These are the activations of a small neural network, seen along a few directions. Each row is one input.
In each table, some parts of the input vary, and every possible input appears once, in random order.
Descriptions start from the smaller parts, as in this example, which fits no table here: values(3) and (point or line(9) or (line(6) and ring(8))).
Shared parts are said once, and a part with two or three values counts as separate values.

Other details of the inputs shift rows strongly along two fixed directions, in all tables alike. That doesn't count.

A family of inputs:
r1: [-15   9   2  -3  -3 -14  -9  -2  -3   1  -9]
r2: [-15   8   3  -6   1  -6 -11  -2  -4  -5 -12]
r3: [  2  12  -1  -4   3  -4 -10 -13  -2  -7 -13]
r4: [  7 -13  -5   5   9  11  19  16  -2  -4   4]
r5: [ 16 -15  -1   3  11  10  13  16   9  -5   5]
r6: [ -4   7  -4 -14   0  -2 -16 -13   6  -3   0]
r7: [ -1  11  -4  -3   4  -8 -11 -10   0  -9  -9]
r8: [-16  10   4  -2   3  -9 -11  -4  -3   2 -10]
r9: [-11   9  -1 -14  -4  -9 -13  -9   0   5   4]
r10: [  5 -18   2   5   6  10  13  20  -9  -2   6]
r11: [ -7  11   1 -15  -9  -8  -9 -11  -1   8   0]
r12: [-12  10   6  -7   0  -1 -10  -6  -5  -2 -17]
r13: [-12  10   0 -12   1  -5 -14 -11   0   6   3]
r14: [ 11  40   3  90 -69  70 -31 -30  31 -29  58]
r15: [ -9   6   6  -5   1  -4  -7 -13  -5  -5 -14]
r16: [ -9   6   5  -4  -7 -16  -3 -11  -3   1 -10]
r17: [ -8  10   3 -17  -1   4 -13 -13  -2   1  -4]
r18: [ -1   8  -1 -14  -1   3 -15 -17   4  -1  -5]
r19: [ 11 -12  -3   6   0   5  25  14  -2   5   4]
r20: [-10  14   0  -2   5 -11  -5  -9  -2  -2  -6]
r21: [  9 -17   6   4   5  15  15  16 -10   1   2]
r22: [ 20 -14  -6   7   1   3  19  13   0   5   2]
r23: [-13   5   3  -5   1  -9  -9  -9  -3  -7  -9]
r24: [ 17 -18  -7  -5  -2   8  15  10   5  12  10]
r25: [ 13 -19 -10  -3   3   7  12  13   6   9  13]
r26: [  4 -17   3   9   8   7  14  18  -8   5   8]
r27: [  3 -20  -1  10   8   6  17  14  -2   5   6]
r28: [ 20 -14   1   4   2   3  19  14   9   4   4]
r29: [  5 -18  -5  -7   6  17  11  16   0   5  13]
r30: [  6 -15   1   7  -3   7  19  20  -3   9   1]
r31: [ 16 -15  -2   6   7   1  15  17  10   1   7]
r32: [-10  13  -2  -3  -1 -15  -4  -7  -2  -3  -6]
r33: [ -8   9   9  -6  -7 -16  -6  -7  -9   2  -8]
r34: [ -6  14   2  -7   2  -3  -4 -11  -4  -7 -13]
r35: [-12   8   6  -4  -2 -17 -10  -4  -9  -1  -5]
r36: [ -2  12  -3   1   5 -12 -11 -11   1  -3  -7]
r37: [ 15 -14   0   7  13   6  14  15  10   2   7]
r38: [ -5   8  -4  -9   1  -5 -16 -15   6   4   2]
r39: [ 16 -15  -9   9   6   1  16  16   1   2   6]
r40: [-13   5   2  -2  -2 -17  -7  -9  -2  -1  -7]
Description of these inputs: line(5) and (values(2) or line(6)).
- The inputs of r30 and r2 match in every part but the line(5) part. If r19 is changed in the same way as r30 into r2, which row does it become? => r4
- The inputs of r23 and r40 match in every part but the line(5) part. If r5 is changed in the same way as r23 into r40, which row does it become? => r31
- Change only the values(2) part in r9. List by row number the other rows that result. => r25
- List by row number the other rows that have the line(5) part in common with r12. => r3, r14, r15, r17, r18, r21, r34
- List by row number the other rows that have the line(5) part in common with r26. => r8, r13, r20, r27, r36, r37, r38
- Change only the values(2) part in r24. List by row number the other rows that result. => r11

A family of inputs:
r41: [ 42 -43 -26 -21  34  33  29  29  16  11  28]
r42: [  5  37   1  75 -62  15 -19 -34   4 -15  28]
r43: [ -6 -52   2 -20  -2  40  41  50 -18  37  21]
r44: [-10  26  18 -62  21 -22 -38 -33  14  -8 -48]
r45: [-32  23  20   2   8 -69 -15   0 -11  -9 -38]
r46: [  2  32  -4  53 -59   6 -39 -28  35  -2  66]
r47: [ 31 -50 -34 -48  49 -12  42  29   5  23   3]
r48: [-56  16  21 -53  -3 -33 -29 -22 -49  13 -36]
r49: [-36  31   9  -9  21 -69 -18 -18 -16  -8 -53]
r50: [ 21 -42  11  19  43  40  32  46  -1 -19 -10]
r51: [ 39 -38 -11  28  -8  23  53  38  17  23  26]
r52: [ 11  34  17  54 -42  57 -40 -37  13 -38  20]
r53: [-55  12   0 -76   8 -31 -46 -25 -21  28  -6]
r54: [ 24 -49 -21 -49  49 -39  36  29   3  36  -4]
r55: [  3  35  -1 -12 -13  10 -22 -29  18 -10  -6]
r56: [ -8  25  -5 -26   6 -40  -9 -32 -17 -10 -41]
r57: [-11  19  19 -15  -7 -69 -13 -15 -14   1 -32]
r58: [-10  28 -10 -41   2 -36  -9 -30   7   3 -33]
r59: [  8  21  -3   2 -11  36 -52 -36  33 -16  29]
r60: [-10  47   2  72 -30  45 -28 -24   9 -43  19]
r61: [-23 -49   8  35   3  51  42  62 -36  10  26]
r62: [ 47 -36  -7  24   9  49  45  33  -6  -8  15]
r63: [  9 -40 -13  -7  52 -14  55  46 -19  -2 -31]
r64: [ 17  15   6  73 -70  28   0   1  33   1  56]
- What is each input in this table made of? => line(4) and (point or line(5))
- The inputs of r57 and r46 match in every part but the line(4) part. If r62 is changed in the same way as r57 into r46, which row does it become? => r41
- Change only the line(4) part in r56. List by row number the other rows that result. => r47, r58, r63
- Change only the line(5) part in r45. List by row number the other rows that result. => r49, r50, r60, r63

A family of inputs:
r65: [ 33 -32 -11 -32  36   3  37  24   4  10 -18]
r66: [ 18 -41  -5 -45  21 -10  27  28   1  30   5]
r67: [ 18 -20   2  59 -13  48  26  35   7 -15  34]
r68: [-28  29   6  -5   5 -49 -15 -16 -16  -9 -28]
r69: [ 19 -37  -6 -20  42  -2  30  30 -15   1 -12]
r70: [-17  40  10  66 -45   5 -28 -19   5 -22  25]
r71: [ 29 -36  -4 -20  34  -1  36  23 -11   5 -21]
r72: [ 26 -38 -10 -31  35 -18  27  31   9  15   2]
r73: [ 13 -39  -5 -35  42   5  24  31   4  17  -6]
r74: [  7 -24   1  67 -21  37  26  35   1   4  40]
r75: [-13  33   3  35 -50  37 -36 -36  -2 -13  30]
r76: [ -9  34 -15  35 -43  22 -37 -38  24  -5  43]
r77: [ 23 -33 -13 -32  44   2  31  30   0   5  -9]
r78: [-19  23   9 -48   1 -17 -31 -27   1   6 -17]
r79: [-27  38   1  53 -41  30 -30 -27   4 -20  21]
r80: [-27  28   5 -15  10 -31 -19 -18 -11 -18 -32]
r81: [-34  23  18 -29  -5 -25 -24 -16 -14  -1 -28]
r82: [ -7  43   4  56 -46  25 -21 -32   9 -27   9]
r83: [  0 -37   9 -15  15 -17  37  42 -23  22 -10]
r84: [  9  41   3  37 -41  32 -35 -37  30 -19  22]
r85: [ 26 -28 -15  39 -17  45  16  21  25  12  57]
r86: [ -5  23  13 -23   7 -29 -27 -31  -2 -10 -35]
r87: [ 10 -22  -3  46 -29  59  30  30  -6   0  37]
r88: [ 27 -17  -4  71 -27  34  41  27   0  -3  29]
r89: [  1  26  -8 -35   2 -41 -21 -36  12   3 -22]
r90: [-26  20   1 -27  14 -22 -31 -29 -12  -4 -24]
r91: [-20  25   0 -49   2 -16 -27 -30  -4   5 -18]
r92: [ 12 -42   6 -33  26   4  25  30 -18  17  -8]
r93: [-25  18  10 -26  13 -23 -36 -26  -7  -3 -23]
r94: [-11  27   4 -34  16 -25 -32 -24   9 -10 -21]
r95: [ -9  25 -10 -34   9 -42 -27 -29   8  -2 -12]
r96: [-17  21  -6 -49  -6 -34 -26 -32   0  14  -9]
r97: [ 22 -23 -17  37  -9  64  20  20  16   3  46]
r98: [ -2 -39   4 -15  35  -2  31  40 -11  10 -16]
r99: [ 18 -34   8 -11  29  -6  41  35  -6   4 -27]
r100: [ 46 -23 -12  42 -23  41  25  17  30   5  46]
r101: [ 20 -39   2 -20  41  -4  25  33 -10   1 -11]
r102: [-28  37   1  63 -46  13 -26 -24  -1 -12  25]
r103: [-35  25   9 -19 -11 -41 -16 -17 -25   6 -25]
r104: [-17  27  16  -5  -3 -50 -13 -19  -8  -4 -37]
- The inputs of r101 and r72 match in every part but one. If r93 is changed in the same way as r101 into r72, which row does it become? => r85
- The inputs of r89 and r71 match in every part but one. If r66 is changed in the same way as r89 into r71, which row does it become? => r92
- What is each input in this table made of? => values(2) and line(4) and line(5)
- Change only the values(2) part in r87. List by row number the other rows that result. => r81
- Change only the values(2) part in r91. List by row number the other rows that result. => r78
- Change only the line(4) part in r77. List by row number the other rows that result. => r65, r91, r97

A family of inputs:
r105: [  9 -16 -13 -72  19 -13  -6  -8  12  28   1]
r106: [-28  57  16  28 -50 -12 -45 -43   1 -16   3]
r107: [ 42 -34 -11  42  14  45  29  33  21 -11  32]
r108: [-40  13   6  -7  -3 -10 -20  -9 -23  -1  -5]
r109: [ 17 -22  -8 -48  49 -49  32  19  -3   9 -41]
r110: [  6  19  -4  -7  12 -33 -21 -21  19  -9 -11]
r111: [ 11 -26   6 -46  46 -30  29  18 -21   5 -53]
r112: [ -4  12   2  89 -64  55  -4   2  11  -6  60]
r113: [ -4  13  -8 -50   0  12 -34 -30  13  10   9]
r114: [ 27 -55   4  26  10  44  56  60 -12   5  17]
r115: [  7 -41  -8  43 -14  37  39  46 -11  16  46]
r116: [-24 -12  11 -27  24 -20   7  15 -21   8 -29]
r117: [-12  47   0  12 -13  -6 -35 -40  11 -27 -13]
r118: [ -8  44   7  16 -31 -20 -27 -41   3 -13 -14]
- What is each input in this table made of? => values(2) and (point or line(6))
- Change only the values(2) part in r111. List by row number the other rows that result. => r118
